Each row below holds a small network's activations on one input, seen along a few directions.
In each table, some parts of the input vary, and every possible input appears once, in random order.
Descriptions start from the smaller parts, as in this example, which fits no table here: one of 5 places around a ring, together with either a single point or (one of 2 separate values, together with one of 4 places along a line) or one of 9 places along a line.
Shared parts are said once, and a part with two or three values counts as separate values.
In the rows, 128 means zero.

Other details of the inputs shift rows strongly along two fixed directions, in all tables alike. That doesn't count.

A family of inputs:
row 1: [121 184 141 161 137 156  84 126 133 138 110 150  91 110]
row 2: [120 166 102 166 125 116  92  79 159 144 138 160  98 119]
row 3: [ 90  61  71 120 169 115 171 231 171  86 151  77  69 154]
row 4: [133 167 129 134 136 107 107  76  97 124 107 138 147 104]
row 5: [107 142  74 113 158 102  91  96 174 142 138 221 157  88]
row 6: [124 155 121 123 157 106  80  56 128  91 103 141 131 110]
row 7: [143 184 244 168  96 202  92 106 109 174  83 108 131 124]
row 8: [153 135 132 111 130 132 124 127  90 104 113 125 156 121]
row 9: [123  44  58 100 140  71 204 184 159  86 176 101 110 166]
row 10: [ 78 149  82 134 163 143  71 123 196 142 123 210 119  86]
row 11: [143 192 188 148  97 128 115  63  67 173 106 143 162 111]
row 12: [116  34  68  97 132  73 188 188 177 102 176  92  90 164]
row 13: [126 170 138 128 142 127 105  68 106 102  98 136 144 120]
row 14: [123 169 104 156 139 152  63 111 146 125 133 157  95  97]
row 15: [128 139 224 153  93 189 177 177 105 166  96  83 119 163]
row 16: [150  71 142  89 109 129 196 200  83 113 140  88 153 163]
row 17: [132 163  99 144 119 118  86  70 152 132 149 152 122 112]
row 18: [134 140  87 120 157  94  65  60 147  74 122 143 138  99]
row 19: [ 86  99 137 111 152 171 150 215 171 144 109 147 130 133]
row 20: [109  41  30  68 189  81 176 207 141  31 149  98 103 154]
row 21: [138 117 147 145 111 139 115 122 146 149 135 116 115 137]
row 22: [112 176 116 162 148 156  63 101 165 107 120 138  98 111]
row 23: [125 124  55 132 154  58  88  69 177  98 162 164 104 108]
row 24: [175 121 203 121  80 159 183 162  64 172 126 106 165 149]
row 25: [151 174 230 172  73 162 120  85 103 211 101 131 130 133]
row 26: [143 169 175 140 102 112 101  52 102 149 111 148 150 117]
row 27: [103 152 104 106 146 114  92  93 146 140 118 213 175  93]
row 28: [160 161 220 148  77 144 169 109  60 203 114 117 163 134]
row 29: [113 166 137 167 118 147 105 102 147 144 123 141  97 120]
row 30: [122 142  45 104 189 105  63  94 136  47 129 153 122  99]
row 31: [143 142 143 125 118 113  93  71 118 118 126 135 151 118]
row 32: [165 125 200 123  71 169 178 169  76 185 128 102 149 151]
row 33: [143 119 144 128 103 125 124 111 139 147 142 116 128 133]
row 34: [ 84 130  51  86 200 109  78 106 171  81 111 201 155  90]
row 35: [124 139 139 116 147 124 135 113  89 110 103 109 143 126]
row 36: [132 101 116 133 117 126 163 182 130 148 146 122  97 150]
row 37: [138 156 131 130 117 120 104  74 112 114 129 140 156 122]
row 38: [117 125  62 107 186  95  60  71 159  45 126 136 123 105]
row 39: [111 172 135 168 127 142  95 104 133 156 123 139  96 105]
row 40: [145 138 218 141 100 207 155 199  89 161  99  87 125 150]
row 41: [110 124 134 107 118 140 142 146 152 183 127 182 159 117]
row 42: [129  62  87  89 153 103 173 182 116  73 138  77 143 144]
row 43: [136 188 245 173  93 187 106 104 109 185  80 117 119 127]
row 44: [137  59 117  89 131 120 196 185 115  76 130  70 153 165]
row 45: [105  34  30  70 196  89 164 198 144  26 152  72 118 150]
row 46: [148 188 153 150  94 132 106  84 104 182 128 166 124 109]
row 47: [115 159  67 145 138  84  88  77 154 138 157 160 100  99]
row 48: [133  79 196 131  96 176 176 193 125 148 122  66 117 162]
row 49: [133  72 148 101 102 111 218 178 100 118 137  84 147 176]
row 50: [ 91 144  74 132 157 125  77 114 193 157 132 217 128  94]
row 51: [119  64 166 128 107 146 193 204 141 140 131  72  96 168]
row 52: [116 135  41 120 166  75  74  81 145  77 157 150 127  99]
row 53: [157 160 217 144  70 169 151 119  73 205 118 104 158 132]
row 54: [142  92 183  95 119 163 192 168  78 102 101  63 167 169]
row 55: [173 168 229 148  76 154 120  68  84 186 109 127 171 124]
row 56: [128  40  55  94 152  82 185 195 146  87 181  88 120 151]
row 57: [113 136  43 150 154 104  72  93 190  99 161 155  91 115]
row 58: [116  60 149  68 133 141 209 214 117 132 102 127 191 148]
row 59: [128 185 169 171 107 177  85  88 130 153 113 136 119 113]
row 60: [155 194 186 141  93 135 112  74  64 167 106 161 158 113]
row 61: [116 173 104 161 136 136  78 108 146 135 130 166  83 100]
row 62: [126  58 112 121 125 132 186 212 135 134 157  74 110 163]
row 63: [ 97  56  71 115 171 131 157 233 171  75 154  69  80 152]
row 64: [130 156  68 150 145 121  63 102 158 123 151 169  96 103]
row 65: [129 166 104 134 140  99  97  60 126  97 113 152 140 109]
row 66: [149  79 191 102 102 125 201 162  89 126 103  74 157 164]
row 67: [160  92 171 113  92 128 213 187  81 160 138 104 143 161]
row 68: [103 140  40 155 161  84  81  99 177 121 160 159  78 106]
row 69: [128 134  42 131 155  81  85  75 171  84 167 160 119 109]
row 70: [151 190 214 159  63 155 140  77  90 206 111 136 147 132]
row 71: [147  76 143  92 119 121 208 200  82 109 118  88 146 160]
row 72: [114  99 125 137 130 153 146 182 136 129 140  89 103 137]
Each input here is: one of 8 places along a line, together with either a single point or (one of 2 separate values, together with one of 4 places along a line).
Q: Changing only the place on the line of 8 turns row 5 into row 10. The same change can be made to row 23. Which row results?
A: row 51
Q: Changing only the place on the line of 8 turns row 21 into row 31. The same change can be made to row 25. Which row results?
A: row 26
Q: Start at row 6 and move only the place on the line of 4, one step at a time. The first step leads to row 13. Which rows follow, in order?
A: row 35, row 20
Q: Change only the choice among 2 separate values in row 51. List by row number the other rows that result.
A: row 48
Q: Change only the place on the line of 8 in row 62. List by row number the other rows that result.
A: row 42, row 45, row 52, row 53, row 56, row 63, row 72
Q: Change only the choice among 2 separate values in row 61. List by row number the other rows that result.
A: row 14
Q: List by row number the other rows that have the place on the line of 8 in common with row 58.
A: row 4, row 8, row 18, row 42, row 44, row 65, row 66, row 71

A family of inputs:
row 73: [129 163 158 134 115 159 135 136  99 155 108 145 130 127]
row 74: [129 156 174 146 112 158 128 122 115 133 108 118 117 136]
row 75: [126 181 106 166 148 116  55  66 160 114 120 162 100  96]
row 76: [114 130 165 130 123 158 142 135 126 139 108 111 125 139]
row 77: [150 143 152 119 125 137 131 117  77 116 120 103 154 121]
row 78: [134  87  99 114 124  90 173 149 109 111 154  93 124 149]
row 79: [122  84 105  86 150 115 154 158 126  88 127 121 162 132]
row 80: [149 132 139 105 125 136 140 132  84 120 109 132 163 126]
row 81: [133 208 121 165 141 132  54  63 128 155 109 195 124  85]
row 82: [146 160 160 154 102 153 123 121 108 166 136 116 130 127]
row 83: [144 103 133 107 134 123 144 138 112  82 123  98 142 143]
row 84: [111  78 109 108 138 120 141 166 163 117 141 104 105 144]
row 85: [131 113 136 117 119 139 145 164 119 148 137 136 117 132]
row 86: [134 161 187 146  95 167 123 109 121 184 116 152 160 118]
row 87: [118  72  99  93 134  86 179 156 140 111 148 123 146 146]
row 88: [121 107 140 129 137 135 144 148 149 132 118 108 121 134]
row 89: [132 117 136 131 120 135 139 161 113 142 143 101 108 137]
row 90: [ 92 114  42 118 168  91  78 122 192  99 155 173 103 102]
row 91: [144 149 184 128  99 125 139  80 104 161 107 120 158 134]
row 92: [113 111  97 124 143 126 152 175 126 105 143  96  99 143]
row 93: [136 114 117 125 115 139 150 160 134 145 143 136 126 135]
row 94: [143 113 129 112 111 107 168 134  99 140 133 133 145 141]
row 95: [119 126 154 136 126 143 139 148 130 154 109 138 144 126]
row 96: [134 110 146 107 135 135 131 115 110 106 109 108 158 135]
row 97: [123  95 134 131 119 143 142 144 152 139 138 110 125 149]
row 98: [135 129 160 139 106 142 124 133 129 138 124 115 111 134]
row 99: [109 131  33 148 178  88  80 116 168  86 155 143  82 101]
row 100: [142 132 153 147 101 146 131 129 138 140 132 115 122 140]
row 101: [121 112  44 122 156  58 103  86 171  67 160 143 101 123]
row 102: [104 210 129 154 141 140  52  57 139 145 105 193 136  88]
Q: Describe the family of inputs behind these rows.
A: one of 5 places around a ring, together with either one of 2 separate values or one of 4 places along a line

A family of inputs:
row 103: [140 109 160 134 102 143 173 172 102 148 135  86 116 154]
row 104: [156 182 202 146  97 157 112  77  75 154  96 121 157 120]
row 105: [133 185 151 129 131 144  87  78  99 148  99 175 168  95]
row 106: [140  85 158 109 111 128 182 161 108 122 127  84 142 159]
row 107: [136 150 133 140 120 117 105  80 127 130 129 138 131 120]
row 108: [137 106 108 118 132 109 151 147 113 102 141 101 118 141]
row 109: [130  80  85 108 142  97 153 156 137  83 150  96 113 147]
row 110: [117  99 122 129 134 133 140 160 151 115 135 106 107 142]
row 111: [128  96 148 123 124 153 174 199 112 121 126  79 111 157]
row 112: [133 116 142 138 117 143 155 166 116 138 134  96 107 145]
row 113: [114 182 123 149 145 139  58  72 154 130 110 170 121  95]
row 114: [134 182  87 153 140 100  64  54 131 114 139 160 108  97]
row 115: [131 100 123 130 119 125 151 158 134 125 145  97 107 146]
row 116: [140  96 150 110 125 137 167 163  99 107 119  81 140 152]
row 117: [134 102 180 125  97 148 176 164 116 163 124 100 138 153]
row 118: [114 115  79 109 164 101 105 112 151  82 129 139 132 117]
row 119: [133 154 149 138 111 131 120 102 122 161 123 153 143 119]
row 120: [136 106 117 129 121 116 158 157 119 123 147  99 109 146]
row 121: [117  86  73 103 152  89 137 137 156  87 146 126 123 134]
row 122: [130  94 147 129 118 148 176 197 114 129 133  80 106 157]
row 123: [116 152 121 136 136 141 103 126 141 148 124 168 128 108]
row 124: [142 164 163 132 105 139 124 100  99 172 116 163 160 115]
row 125: [111 100 115 120 136 134 147 171 151 128 132 129 120 136]
row 126: [144 210 248 169  81 192  97  73  89 208  78 149 157 111]
row 127: [138 154 149 122 117 132 123 106 103 154 116 159 160 114]
row 128: [113 164  78 149 161 121  55  86 165  95 131 153  94 100]
row 129: [127 181 134 132 139 131  75  64 116 131 102 172 158  95]
row 130: [132 120 142 140 118 142 140 148 129 135 131 103 110 140]
row 131: [148 128 157 133 104 131 146 123 103 138 128 105 132 141]
row 132: [145 108 167 114 117 146 175 168  77 120 114  79 143 152]
row 133: [120 102 135 125 125 135 151 158 145 137 131 115 120 141]
row 134: [114 113  95 134 143 117 116 131 164 111 143 124 101 129]
row 135: [145 172 181 140 110 144 105  72  96 143 101 131 156 117]
row 136: [111 139  94 136 144 121  98 114 162 131 135 162 115 110]
row 137: [139 130 162 127 106 130 143 114 113 149 121 127 146 135]
row 138: [111  86  47  99 162  81 131 141 164  82 153 143 122 127]
row 139: [141 143 188 120 104 151 150 122  87 157 101 129 171 130]
row 140: [105 105  19  97 182  77 102 127 170  71 154 168 123 105]
row 141: [121  99 116 114 124 127 160 174 136 145 143 134 130 137]
row 142: [134 117 156 112 120 132 150 130 110 128 114 115 154 136]
row 143: [124 109 180 119 112 168 172 183 114 154 107 111 144 149]
row 144: [130 153  83 132 151 103  88  89 126  91 135 138 116 108]
row 145: [127  83 110 119 128 109 161 158 145 112 149 100 115 151]
row 146: [109 142  77 132 151 117  93 119 163 130 141 176 115 102]
row 147: [142  85 146 122 107 128 184 176 115 131 141  79 121 162]
row 148: [113 152  58 128 175  93  53  61 161  70 132 159 119  95]
row 149: [146 180 209 161  86 163 110  82 100 184 106 130 142 122]
row 150: [132  84 139 106 112 130 193 192 117 151 139 117 143 152]
row 151: [103  88  48 114 157  91 127 153 181 101 161 144 103 127]
row 152: [112 151  55 139 158  84  63  65 180 104 149 176 107  96]
row 153: [113 135 116 123 143 143 117 147 141 134 122 156 130 116]
row 154: [113 100  75 131 153 115 119 155 166  91 149 114  87 132]
row 155: [134 213 193 168 112 172  62  54 114 164  90 155 137 100]
row 156: [127 121 114 119 126 112 135 121 132 131 135 145 138 127]
Q: Describe the family of inputs behind these rows.
A: one of 6 places along a line, together with one of 9 places along a line
Q: Changing only the place on the line of 6 turns row 150 into row 152. The same change can be made to row 127. Which row results?
A: row 121
Q: Change only the place on the line of 9 in row 125. List by row number the other rows that result.
A: row 119, row 129, row 136, row 138, row 139, row 143, row 151, row 156
